[[66 66 59 23 58]
 [ 7 11 10 25  9]
 [51 46 46  9 41]] ⇒ 23

[[-29  25   8  65]
 [-28  26   9  66]
 [-16  21   4  65]] ⇒ 8

[[-50   8  45 -69 -31  24   6]
 [-28  -5  -1  20 -48 -63 -33]
 [ -8  -5   4  -5   2   0  -4]] ⇒ 24

[[-26  24   5  34 -26  24]
 [ 60  55  17  45  24  13]
 [ -3  25  23  69 -34 -25]] ⇒ -26

[[ 17  15  33  33 -14]
 [  2 -86 -46  50  45]
 [ -3  -1  37  17 -27]] ⇒ 33

[[ 31  47 -34 -81  45 -30]
 [ 12 -34  41  81   0  26]
 [ 86  44  -9 -50  93 -32]] ⇒ 45
---
[[-36   9   5  -2  61]
 [-37   8   6  -1  64]
 [-38   8   6   1  66]] ⇒ 1

[[ 32  13 -69  36 -81  77  47]
 [-34 -17  44 -34  57 -51 -34]] ⇒ -51

[[ 69 -74  76 -74 -42 -77]
 [  6 -63   9  -9 -31 -15]
 [ 41 -43  32 -67 -47 -41]] ⇒ -47

[[ -8  11  84  48 -30]
 [ 86  82 -35  89 -36]
 [ 30  47 -65  25 -29]] ⇒ 25

[ 64 -25  78 -69 -41] ⇒ -69

[[-73  73  65 -57]
 [-69  33  74 -59]
 [ -1  -8   1  24]] ⇒ 1

[-33 -21 -83  17 -34  51] ⇒ -34

[  6 -60  22 -67  65  38  17] ⇒ 38

[ 21  -1 -78   5 -24 -48] ⇒ -24
---
Input:
[[  80.02  -85.81   18.20  175.88   90.71]
 [  88.71  126.85    1.06 -128.41   94.51]
 [  48.04   40.53    9.54   48.87   85.41]]
Output: 1.06, 175.88

Input:
[[ -2.42  -1.27  18.82   4.61  -2.88  -2.46  16.02]
 [ -9.23  17.63  -5.63  -4.42  23.69  -5.84  -6.55]
 [-13.23   6.12  21.54   6.35  -8.27  -2.79   8.50]]
Output: -4.42, 23.69

Input: [ 1.2  1.0  1.4 -1.5 -0.5  1.3  0.3]
Output: -1.5, 1.4

Input: [ 1.742 -1.663 -0.214 -1.088 -1.306 -0.459  0.419]
Output: -1.088, 1.742

Input: [-0.164  0.129 -0.114  0.055 -0.003]
Output: -0.114, 0.129

Input: [-167.4    4.5   25.3  131.9    8.0]
Output: 25.3, 131.9

Input: [ 14.690   2.926  -1.007 -14.361  -5.908   7.534 -15.273]
Output: -14.361, 14.690

Input: [ -58.09 -107.02   77.23  132.88 -117.69]
Output: 77.23, 132.88

Input:
[[  5.966 -19.688  -1.984 -13.723   5.918]
 [  2.928 -16.254  11.497  -0.062 -15.106]
 [ 13.562  16.322 -10.310  -2.958   5.318]]
Output: 11.497, 16.322
---
[ -13.7   81.7   41.6  -34.0  161.8 -153.7] --> -13.7, -153.7

[[-167.07  -67.10   30.96  -21.50 -122.64 -186.42]
 [-137.75  137.65  -17.53 -145.33  197.74 -145.40]] --> -167.07, -145.40

[[ 0.176 -0.025 -0.180  0.127]
 [-0.131 -0.113  0.074 -0.085]
 [-0.156 -0.052  0.061 -0.165]] --> 0.176, -0.165

[ 1.597 -0.487 -1.271 -0.187] --> 1.597, -0.187

[[-0.001  1.336  0.927 -0.540]
 [ 0.747  1.788 -1.257 -1.201]] --> -0.001, -1.201

[ 0.011  0.088  0.093  0.131 -0.106  0.199  0.176] --> 0.011, 0.176

[-0.7 -1.0 -1.0 -0.1  1.5  1.8] --> -0.7, 1.8
---
[-36 -76   3 -27] ans = -27, -36

[[  4  19 -18  29 -11  36]
 [-71 -60  19  12  66  83]] ans = 36, -71

[[-46 -51 -73 -52  -9  41]
 [-46 -51  14 -22 -25  24]
 [-46 -51 -22 -22 -25  27]] ans = 41, -46

[ 15 -14  71  11] ans = 11, 15

[ 78 -22  16  28] ans = 28, 78

[-17 -18 -84 -23  13 -13 -14] ans = -14, -17

[  7 -64  35  25 -83 -29] ans = -29, 7

[  8 -71 -52  21] ans = 21, 8

[ 13  66 -62 -11] ans = -11, 13
---
(-72, 48, 52, -34) -> 48
(4, 27, -24, 8, -80, -38, -87) -> 27
(-59, -16, 7, -68, 34) -> -16
(-9, -40, -22, -47, -77, 75, -61) -> -40
(17, -26, 12, -87) -> -26
(27, 2, 8, 52, -46, 77, -48) -> 2
(83, 89, 3, 16) -> 89
(-32, 77, 10, 11, 27, -35, 88) -> 77
(92, 6, 10, 28, -41) -> 6
---
[2188 6252 8879 2926] Answer: 2926
[140 109 213  13 243 175 123] Answer: 123
[8991 3834 9597 1301] Answer: 1301
[-37 -21  28 -43] Answer: -43
[7 6 6 2 5 8] Answer: 8
[6 6 7 6 6 3 1] Answer: 1
---
[[ -4  91  27 -50]
 [ 11  37   6 -35]] Out: -50

[[-54 -14   0 -10   0]
 [-14  -9   5 -15 -15]
 [ 85   8  69  -7 -53]] Out: -10

[[-47   3  18  -2   3 -14]
 [  2  19 -11   6  -2  25]
 [ 78  14  -5  -1  -3  13]] Out: -2

[[ 21 -15 -10 -33 -16 -74]
 [-38 -16  48  -3  -6  -3]
 [-15  46   4  15   6  87]] Out: -33

[27 38 23 20 88 23 25] Out: 20

[-42 -21  80  90 -34 -12] Out: 90
---
[[ 160  -67 -448   62  940 -639]
 [ 808  949 -785  269  330  682]] | 940

[[58 94 58 82]
 [34 28 79 76]
 [22 45 68 69]] | 79

[[600 496 820 428 513 454 466]
 [610 444 521 103 497 422 123]] | 454

[[ 95  80 124  47 144 146]
 [ 82 105 145  17 171 160]
 [ 94  14 218  18 127 196]] | 171

[[6 2 2 7 5 5]
 [7 8 3 9 7 8]] | 5

[[ 467 -752 -354 -282 -100  266]
 [-738  315 -242  211  -20  183]
 [ 259 -262  -12  -33  -95  804]] | -20

[[64 93 56 50 77]
 [62 11 63 64 18]] | 50
---
[[63, 135, 195, 129, 108, 209, 173], [181, 162, 101, 188, 191, 14, 73], [165, 128, 35, 106, 173, 26, 118]] Answer: 162
[[3, 3, 8, 2], [5, 6, 6, 3]] Answer: 6
[[3585, 3839, 6517, 3114, 6627, 7775, 4626], [3664, 3617, 4356, 5772, 3908, 3784, 6143], [5884, 5973, 5715, 4272, 6126, 6273, 4149]] Answer: 3617
[[505, 582, 153, 526, 609], [-250, -955, 317, -151, 769]] Answer: -955
[[-29, 49, 4, -31, 34], [8, -18, 5, 8, -22]] Answer: -18
[[0, 0, 1, 3], [8, 3, 7, 5]] Answer: 3
[[17, -36, 36, 31, 7, 28, 23], [-10, 0, -2, 8, 17, 3, -8], [15, -19, 22, 19, 1, 11, 12]] Answer: 0
[[14, 83, 30, 74], [5, 80, 39, 36], [89, 18, 52, 60]] Answer: 80
---
7349  2936  3601  2318  5659  7692  9359
4170  6437  7306  7888  3867  2355  2626
5990  4167  9232  7008  4136  4422  2471
yields 7888, 9359

3  5  5  4  4
3  1  2  4  4
3  7  3  5  4
yields 2, 7

311  234  447   18  155
311  299  697  363  465
670  299  823  104  672
yields 697, 823

 74  813  148  619  636 yields 148, 813

2008  9153  7044  8626  6717 yields 7044, 9153

5358  1503  1587  8005  2419
2287  1503  3198  8824  3693
2587  1503  6023  4068  4847
yields 3198, 8824
---
0.72,-0.46,-1.09,-1.41,2.00,0.60,-1.36 result: 2.00, -1.41

-0.105,0.024,-0.132,0.108,-0.142 result: 0.108, -0.142

0.054,-0.067,0.021,-0.025,0.045
-0.027,0.125,0.004,-0.067,-0.156
0.061,-0.116,-0.131,-0.067,0.026
result: 0.125, -0.156

-0.57,1.82,0.76,-0.15
1.01,-1.57,-0.38,0.37
0.91,-1.46,-0.52,0.39
result: 1.82, -1.57

0.442,10.295,8.778,16.540,-7.586,7.590,1.162
23.976,-15.909,15.581,-6.030,-0.643,-8.893,11.976
8.672,4.683,3.424,2.323,0.515,-8.836,-17.440
result: 23.976, -17.440

-5.4,16.8,-11.5,3.6,14.0 result: 16.8, -11.5

10.1,13.0,-9.0,-1.1,-4.3,6.4
-8.1,4.2,0.7,-2.9,-8.4,8.8
-3.3,16.7,1.2,-16.9,-1.3,14.4
result: 16.7, -16.9

-0.074,0.107,0.074,0.016,0.026,-0.138,-0.020 result: 0.107, -0.138
